Each row below holds a small network's activations on one input, seen along a few directions.
In each table, some parts of the input vary, and every possible input appears once, in random order.
Descriptions start from the smaller parts, as in this example, which fits no table here: one of 5 places around a ring, together with either a single point or one of 11 places around a ring or (one of 3 separate values, together with one of 6 places along a line).
Shared parts are said once, and a part with two or three values counts as separate values.
In the rows, zero is written as 128.

Other details of the inputs vary at random and push rows far along two fixed directions, the same in every table; ignore that.

Rows:
row 1: [133 138 139 155 164 192 132 133 155 113 140 103 153 134]
row 2: [167  91 120 163 121 114 160 162 134 172 171 141 152  92]
row 3: [118 148 130 102 117 115 106 117 120 109  99 127 106 150]
row 4: [176  83 126 166 127 111 151 151 123 153 175 144 150  95]
row 5: [117 148 130 102 123 117 114 108 125 116 100 131 112 148]
row 6: [113 150 125 104 122 115 109 106 126 114 100 137 111 145]
row 7: [101 118 143 157 170 195 139 128 126  99 152  95 150 125]
row 8: [135 134 138 163 171 203 132 127 160 110 146  98 162 131]
row 9: [148 107 114 110  75  40 139 147 104 179 131 168 103 105]
row 10: [109 150 114 100 117 116 113 109 131 118  98 134 117 140]
row 11: [ 70 141 124 102 124 121 125 112 109 116 108 123 110 132]
row 12: [170  88 120 159 120 114 167 160 133 167 172 134 148  96]
row 13: [114 151 130 106 118 117  99 118 121 113  98 134 110 147]
row 14: [116 150 130 114 124 125  99 112 125 110 104 130 119 143]
row 15: [ 75 141 135 107 127 120 122 108 103 113 110 127 103 137]
row 16: [113 153 133 102 117 119 110 118 128 119  99 131 106 149]
row 17: [120 144 130 102 121 116 107 111 120 108 100 130 113 148]
row 18: [172  84 119 160 125 114 168 155 133 166 172 136 153  93]
row 19: [139 131 141 151 162 195 127 138 151 105 141  97 151 136]
row 20: [135 133 138 149 165 194 137 131 155 110 140  96 150 141]
row 21: [145 107 109 116  77  36 133 137 105 178 132 173 111 102]
Description of these inputs: one of 3 separate values, together with either a single point or one of 6 places around a ring.
Changing only the choice among 3 separate values turns row 20 into row 3. The same change can be made to row 16. Which row results?
Answer: row 19
List by row number the other rows that have the choice among 3 separate values in common with row 21.
Answer: row 2, row 9, row 10, row 11, row 12, row 18

Rows:
row 22: [121 112 122 127 117 107 139 135 117 146 137 134 128 111]
row 23: [ 88 156 133 118 168 203 122 104 148  84 108  88 144 151]
row 24: [143 150 134 145 174 227 125 128 175  86 127  80 157 156]
row 25: [142  93 140 158 137 129 160 147 115 143 170 129 135 107]
row 26: [113 121 130 128 134 126 136 119 116 124 131 127 130 126]
row 27: [ 94 141 133 106 117 103 115 113 100 119 106 135 103 139]
row 28: [130 133 131 108 108  83  95 113 105 118 107 152 109 133]
row 29: [132 133 136 107 107  84  97 117 102 118 107 149 105 136]
row 30: [125 107 132 160 147 150 144 138 125 133 158 119 148 111]
row 31: [103 189 134  93 145 182  88 107 158  82  72 106 117 179]
row 32: [138  95 138 161 134 130 154 153 116 146 170 128 134 105]
row 33: [102 128 129 109 105  82 118 123  96 136 114 145 100 129]
row 34: [176 107 128 155 129 130 144 157 143 155 153 137 151 112]
row 35: [114 120 125 133 118 112 132 135 114 141 137 132 128 114]
row 36: [ 89 143 120 103 111 106 113 111 113 123 106 138 108 132]
row 37: [170 114 124 151 138 152 141 144 148 132 146 116 152 125]
row 38: [100 139 137 155 188 224 135 111 152  84 140  87 160 138]
row 39: [144 140 119 126 136 152 119 122 149 115 116 116 142 143]
row 40: [142 143 127 102  99  82 108 126 127 147 100 152 105 137]
row 41: [144  93 131 149 134 129 163 146 122 148 163 125 144 102]
row 42: [140 157 136 153 176 223 119 118 182  95 125  84 168 151]
row 43: [113 123 122 122 131 129 139 119 126 126 130 128 130 120]
row 44: [100 131 127 136 143 148 126 119 126 115 131 121 131 127]
row 45: [135  96 128 164 139 128 154 139 118 144 169 135 144  98]
row 46: [169 112 120 156 133 137 142 148 151 149 153 140 154 109]
row 47: [124 113 129 125 115 109 142 143 116 144 140 131 117 116]
row 48: [132 150 120  96 109 105 107 122 130 121  90 138 112 150]
row 49: [114 181 129 123 162 205  99  98 177  82  94  93 143 165]
row 50: [128 151 111  98 110 104 106 115 135 120  92 145 115 144]
row 51: [128 155 120  98 110 106 102 118 134 128  91 145 117 146]
row 52: [157 125 124 124 116 113 130 144 135 137 126 138 123 132]
row 53: [ 86 158 135 120 164 204 118 114 147  87 107  83 138 152]
row 54: [143 139 115 102  96  78 108 118 126 140 103 147 112 139]
row 55: [130 150 115  97 110 104 105 117 132 122  91 141 117 148]
row 56: [143 142 124  99  98  87 111 122 126 133 103 142 101 147]
row 57: [177 112 134 153 128 128 144 157 144 159 155 137 138 115]
row 58: [136 147 116 101  98  79 107 119 129 146 100 160 106 133]
row 59: [132 101 128 157 133 135 150 145 123 147 162 125 148 102]
row 60: [104 129 133 107 106  83 123 123  94 133 118 146  94 131]
row 61: [139  95 135 155 139 131 159 141 118 140 162 125 142 108]
row 62: [ 84 155 139 128 172 201 117 101 139  80 112  92 142 154]
row 63: [134 108 135 147 144 151 156 146 130 133 158 113 140 113]
row 64: [138  97 135 156 129 132 156 156 121 149 168 125 136 104]
row 65: [176 109 128 157 131 129 141 148 148 160 154 136 152 109]
row 66: [ 92 145 128 104 110 105 112 121 107 125 104 131 105 136]
row 67: [108 126 132 102 106  82 129 120  98 131 116 145  95 133]
row 68: [154 113 141 136 120 105 118 137 112 127 141 143 119 121]
row 69: [ 99 137 129 104 100  90 118 129 103 134 113 139  96 131]
row 70: [163 127 131 131 111 105 129 139 138 148 132 138 121 129]
row 71: [113 121 136 130 134 127 135 124 112 124 132 126 124 128]
row 72: [137  97 132 158 130 131 154 152 120 150 165 125 143 102]
row 73: [141  96 126 152 135 127 159 144 124 149 164 126 148  99]
row 74: [136 101 123 152 138 134 158 140 129 143 163 127 147  98]
row 75: [138 141 108  99  99  87 110 115 128 130 101 149 110 138]
row 76: [159 123 114 131 113 103 126 129 140 144 132 141 131 122]
row 77: [117 120 127 160 152 172 142 137 140 124 155 109 153 111]
row 78: [ 71 175 134  92 151 177 105  97 135  78  81  94 118 165]
row 79: [136  96 132 163 138 127 153 142 114 146 168 131 146 101]
row 80: [142  97 134 147 135 135 163 148 125 143 163 122 137 107]
row 81: [131 130 126 111 105  78  98 113 106 121 112 158 107 127]
row 82: [133 153 122  98 108 104 102 114 133 123  93 131 110 153]
row 83: [121 109 124 132 124 105 144 123 113 137 142 142 125 112]
row 84: [146 145 131 125 125 131 116 123 146 128 113 124 129 142]
row 85: [ 86 149 119  99 122 124 114 108 124 113 100 126 112 137]
Changing only one part turns row 42 into row 84. The same change can be made to row 28. Which row results?
Answer: row 29
Changing only one part turns row 51 into row 34. The same change can be made to row 73. Which row results?
Answer: row 78
What do these inputs look like to the network?
Answer: one of 4 places along a line, together with either a single point or one of 6 places around a ring or one of 9 places around a ring
Start at row 56 and move only the place on the ring of 6, one step at a time. The first step leads to row 24. Which rows follow, in order?
Answer: row 52, row 31, row 57, row 70
Start at row 43 and move only the place on the ring of 9, one step at a time. The first step leads to row 74. Which rows follow, in order?
Answer: row 85, row 36, row 77, row 44, row 45, row 38, row 83
Change only the place on the ring of 6 in row 46. List by row number the other rows that result.
Answer: row 49, row 50, row 58, row 75, row 76
Change only the place on the ring of 9 in row 41. List by row number the other rows that result.
Answer: row 27, row 33, row 53, row 61, row 66, row 71, row 72, row 78
